Each row below holds a small network's activations on one input, seen along a few directions.
Each table varies a few parts of the input and shows all the possible inputs, shuffled.
Descriptions start from the smaller parts, as in this example, which fits no table here: one of 5 places around a ring, together with either a single point or one of 11 places along a line or (one of 3 separate values, together with one of 6 places along a line).
Shared parts are said once, and a part with two or three values counts as separate values.
(in the rows, 128 means zero)

Other details of the inputs vary at random and push rows far along two fixed directions, the same in every table; ignore that.

Rows:
r1: [140 100 147 109 150  61 156 119 154 114  75 123 170 139 130]
r2: [ 93 125 127  86 146  48  68  60 189  90 148 191 159 171  83]
r3: [150 216  93 125 172  78  43 125 101 164 174  51 151 163 167]
r4: [215 143  68 193  70 226  95 142 110 170 184  56 143 102  92]
r5: [113 117 139 108 166 102 130 105 134 127 149 154 182 177 128]
r6: [136 175 122 158 106 207 129 151  79 210 142 109 121 132 175]
r7: [161 125 139 123 150  72 128 148 145 139  98 169 165 139 133]
r8: [144 145  75 166  87 182 105 161  92 184 129 118  84  83 186]
r9: [113 135 170 103 205 107 141 106 155 101 151 149 163 152  96]
r10: [127 118 119  92 127  18  66  89 199  88  87 147 143 145 105]
r11: [ 86 108 130 101 131  94  84  95 170  91 159 176 133 166  95]
r12: [116  68 124 129  93 163 196 136 120 104  86 109  90  81 146]
r13: [148 158 173  74 211  68  76 122 167 122 114 177 182 169  88]
r14: [100  90 146 123  96 209 188 129 103 129 106 166  95  91 116]
r15: [ 92  89 165 133 143 163 214 118 118 113 140 149 148 140 115]
r16: [100  55 131  97 113 109 169 125 103  72 127 129 115 127 116]
r17: [138  76 155 130 126 129 204 159 128 108  88 108 126 129 143]
r18: [182 222 104 162 161 132  64 165 118 188 141  99 124 120 179]
r19: [153 159  52 120 119  80  18 105 125 182 118  80 138 131 198]
r20: [104  86 151 139 109 159 225 162  77  98 135  91 118 133 136]
r21: [166 204 104 153 156 130  96 137 122 174 124  46 120 119 182]
r22: [118 165  61 116 136 112  17  78 114 192 185 119 150 153 179]
r23: [120  96 143 136  95 123 141 161 163  82 102 185  88 109  98]
r24: [ 99 120 121  96 116  31  86  84 154  73 130 140 139 157  91]
r25: [114 123 169 141 143 168 223 156  91  81 140  79 100 113 118]
r26: [161 198 126 188 142 182 131 175 103 183 134  91  93  86 166]
r27: [119 125 173 107 197 130 149 126 145  92 159 147 149 158 106]
r28: [111 177  69 142  74 119  60 120 103 142 176  73  92 144 162]
r29: [107 109 139 170  72 175 169 165 138 105 106 158  65  77 112]
r30: [138 156 183 105 186 124 131 124 145 124 111 162 153 138  93]
r31: [104 100 118  68 168  50  82  52 163 108 137 189 184 157 106]
r32: [148 111 168 146 148 176 204 181 123  96 106  80  87 109 144]
r33: [188  68 126 157  96 188 174 132 152  89 137 117 165  96  15]
r34: [142 156  77 175  85 177 107 142  91 195 126 114  86  71 185]
r35: [125 172  53 116 114  68  34  77  92 177 159  77 145 135 175]
r36: [123 167  97 171  98 155 150 130  55 182 160  44 119 129 184]
r37: [112  77 138 145  71 167 181 160 142  80 105 112  53 106 128]
r38: [140 113 153 132 145  89 162 147 144 129  84 170 163 117 117]
r39: [ 92 108 162 115  97 151 144 121 155 104 111 188  98 120  76]
r40: [109  85 144 121  97 212 173 143  99 128 115 165  91 104 126]
r41: [115 130 140  85 125  80  62 104 176 110 115 201 137 162  82]
r42: [112 106 181 120 131 162 197 137 121 135 101 168 147 125 104]
Description of these inputs: one of 2 separate values, together with either a single point or (one of 4 places along a line, together with one of 5 places around a ring).
Question: Changing only the choice among 2 separate values turns r37 into r10. The same change can be made to r4. Which row results?
Answer: r33
Question: Changing only the choice among 2 separate values turns r16 into r35. The same change can be made to r13. Which row results?
Answer: r30
Question: Change only the choice among 2 separate values in r1. List by row number the other rows that result.
Answer: r17
Question: Change only the place on the ring of 5 in r38. List by row number the other rows that result.
Answer: r1, r15, r36, r42

Rows:
r43: [120 126 149  97 168  95 124 115 144 106 126 151 139 148 126]
r44: [129 116 129 116 132  73 120 116 155 105 105 142 131 128 116]
r45: [121 179 107 154 107 154  94 126 110 168 145 124 106 123 151]
r46: [129 107 170 111 156 116 156 124 151 112 117 164 168 143  92]
r47: [149 168 108 115 157  64  60 109 149 143 110 111 156 143 149]
r48: [141 117 135 152 125 158 171 143 108 133 118  99 129 105 135]
r49: [115 141 152 147 118 197 165 155 112 141 130 120  92 111 137]
r50: [144 144 131 152 118 178 143 164 114 144 124 111  93 105 149]
r51: [172 181  95 132 154  84  44 120 130 192 137 113 174 139 143]
r52: [130 101 145 115 132  97 136 139 163  89 102 174 131 126 101]
r53: [115 102 160 104 145 104 163 138 134  92 109 131 123 141 119]
r54: [110 104 113 140  80 177 166 137  93 127 139 105  96 114 143]
r55: [125 156  99 144  95 164  85 114 113 181 149 120 118 124 140]
r56: [123  87 157 107 148 108 188 136 128  93 113 137 151 142 107]
r57: [134 105 116 153  82 195 151 149 111 134 129 126  95  97 131]
r58: [114 123 129 105 137  54  98 110 145 107 118 141 146 152 122]
r59: [123 137 127 149 136 181 164 138  88 151 152 106 121 117 150]
r60: [101  71 144 102 128 129 159 110 139  83 125 169 134 133 101]
r61: [124  77 128 114 114 113 150 116 147  93 100 144 133 120 101]
r62: [161 193  84 133 142  94  32 100 144 138 179  82 155 158 115]
r63: [106 153 110 144 113 154 120 129 110 155 159 114  97 117 160]
Question: Describe the family of inputs behind these rows.
Answer: either a single point or (one of 4 places along a line, together with one of 5 places around a ring)
Question: Change only the place on the line of 4 in r55. List by row number the other rows that result.
Answer: r45, r46, r49
Question: Change only the place on the line of 4 in r43. List by row number the other rows that result.
Answer: r59, r60, r63
